A small network was shown many inputs. Here are its activations along a few directions, one row for each input.
In each table, some parts of the input vary, and every possible input appears once, in random order.
A made-up example of a description, with smaller parts first: one of 4 places along a line, together with either a single point or one of 11 places around a ring or (one of 3 separate values, together with one of 5 places around a ring).
Shared parts are said once, and a part with two or three values counts as separate values.
In the rows, zero is written as 128.

Other details of the inputs vary at random and push rows far along two fixed directions, the same in every table; ignore that.

Rows:
x1: [120 150 133 142 138  84 138 140 135  68 108]
x2: [117 114 113  91 125 156 101  99 123 182 143]
x3: [142 150 138 128 134 125  90 138  74 103  77]
x4: [122 150 137 159 125 109 142 135 138  60 103]
x5: [154 107 140 111 124 159 116 118  91 191 140]
x6: [125 123 123 147 106 115 192 147 214 155 208]
x7: [123 104  99  99 127 156  95 105 121 180 150]
x8: [117 135 120 118 144 139  87 118  62  87  68]
x9: [115 144 122 135 140 140  98 112  87  96  83]
x10: [125 114 147 131 103 122 203 156 212 145 194]
x11: [139 142 131 161 130 109 167 143 150  63 114]
x12: [129 123 121 140 106 120 185 144 223 158 209]
x13: [137 136 109 133 151 147  79  94  81  88  62]
x14: [126 107 116 106 147 182 101  95  96 179 129]
x15: [140 111 120  99 129 138 103 139 100 191 148]
x16: [120  95 121 107 142 177 108 103  82 176 133]
x17: [112 146 103 121 150 122  70 103  76  99  60]
x18: [119 120 131 111 111 122 174 140 170 156 177]
x19: [133 158 130 152 122 119 129 121 154  62 100]
x20: [109 104 119  97 139 170  90 103 102 182 125]
x21: [123 139 145 153 135  92 152 150 154  65 114]
x22: [145 166 137 148 125  74 132 156 132  78  94]
x23: [107 115 115  99 130 152 112 107 110 187 144]
x24: [125  98 133 103 147 169 119 114  94 171 149]
x25: [150 111 136 105 131 164 116 131  93 189 137]
x26: [154 162 152 161 112  91 136 146 130  71  98]
x27: [110 135 113 127 141 112  95 116  84  97  79]
x28: [130 141 114 152 125  84 153 153 153  67 120]
x29: [116 117 126 101 131 178 107 103 116 178 144]
x30: [149 163 141 154 119  67 131 143 129  77  95]
x31: [120 111 150 139 103 125 197 147 212 152 197]
x32: [124 140 112 161 129  87 134 141 138  68 109]
x33: [148 154 149 158 119  84 147 165 153  77 102]
x34: [146 137 117 136 136  95  80 130  71 108  83]
x35: [127 123 159 130 108 133 198 150 204 144 210]
x36: [126 140 119 151 140  85 132 146 133  67 116]
x37: [123 106 121 115 139 177 121 103 104 181 143]
x38: [118 103 122  98 126 167 101 102 124 178 137]
x39: [151 121 163 136  96 111 177 153 186 164 182]
x40: [108 104 125 106 133 163 112 111 110 182 138]
Each input here is: one of 5 places along a line, together with either one of 2 separate values or one of 6 places along a line.
The inputs of x20 and x17 match in every part but the place on the line of 5. If x39 is changed in the same way as x20 into x17, which row does it become?
> x30
Which other rows does x9 become when the place on the line of 5 takes its other values? List them by row number.
> x6, x23, x37, x40
Start at x7 and move only the place on the line of 6, one step at a time. The first step leads to x12. Which rows follow, in order?
> x6, x32, x28, x36

Rows:
x41: [119  92 162  99 107 122 162 143 166 217 209]
x42: [136 116 122  89 118 138  59 113  87 191  99]
x43: [128 170 149 160 107  60 163 163 168  89 119]
x44: [134 101 104 119 100 140 151 124 214 209 215]
x45: [178 149 150 132 113 127 143 139 121 126 137]
x46: [128 165 120 177 146 126 105 103 163  28  54]
x47: [111  86 117 123 114 122 187 134 201 190 226]
x48: [100 116 137 131 113 181 200 112 214 181 206]
x49: [ 82  89 111  83 156 206  92  95  64 141 105]
x50: [156 136 160 150 133 109 160 177 118  81 124]
x51: [162 128 167 167 120  99 170 158 136 103 135]
x52: [ 86  71 113  85 161 211  72  63  50 181 103]
x53: [140 182 108 183 108  53 182 153 222  27 150]
x54: [120 130 138 119 106 180 189 104 220 156 217]
x55: [165 103 129  94 134 183  48 105  37 213  93]
x56: [112 144 138 121 145  86  96 161  75  68  72]
x57: [161 165 144 169 139  95 121 146  77  71  55]
x58: [142 180 128 131 125  71  88 132  90  51  54]
x59: [ 90  77  78  62 165 171  64 110  34 185 117]
x60: [110 160  86 165 150  80 106 125 105  54  68]
Describe the family of inputs behind these rows.
> one of 4 places along a line, together with one of 5 places along a line
The inputs of x46 and x54 match in every part but the place on the line of 5. If x42 is changed in the same way as x46 into x54, which row does it become?
> x58
Which other rows does x56 become when the place on the line of 4 takes its other values? List them by row number.
> x49, x50, x59
Start at x44 and move only the place on the line of 5, one step at a time. The first step leads to x53. Which rows follow, in order?
> x60, x47, x59
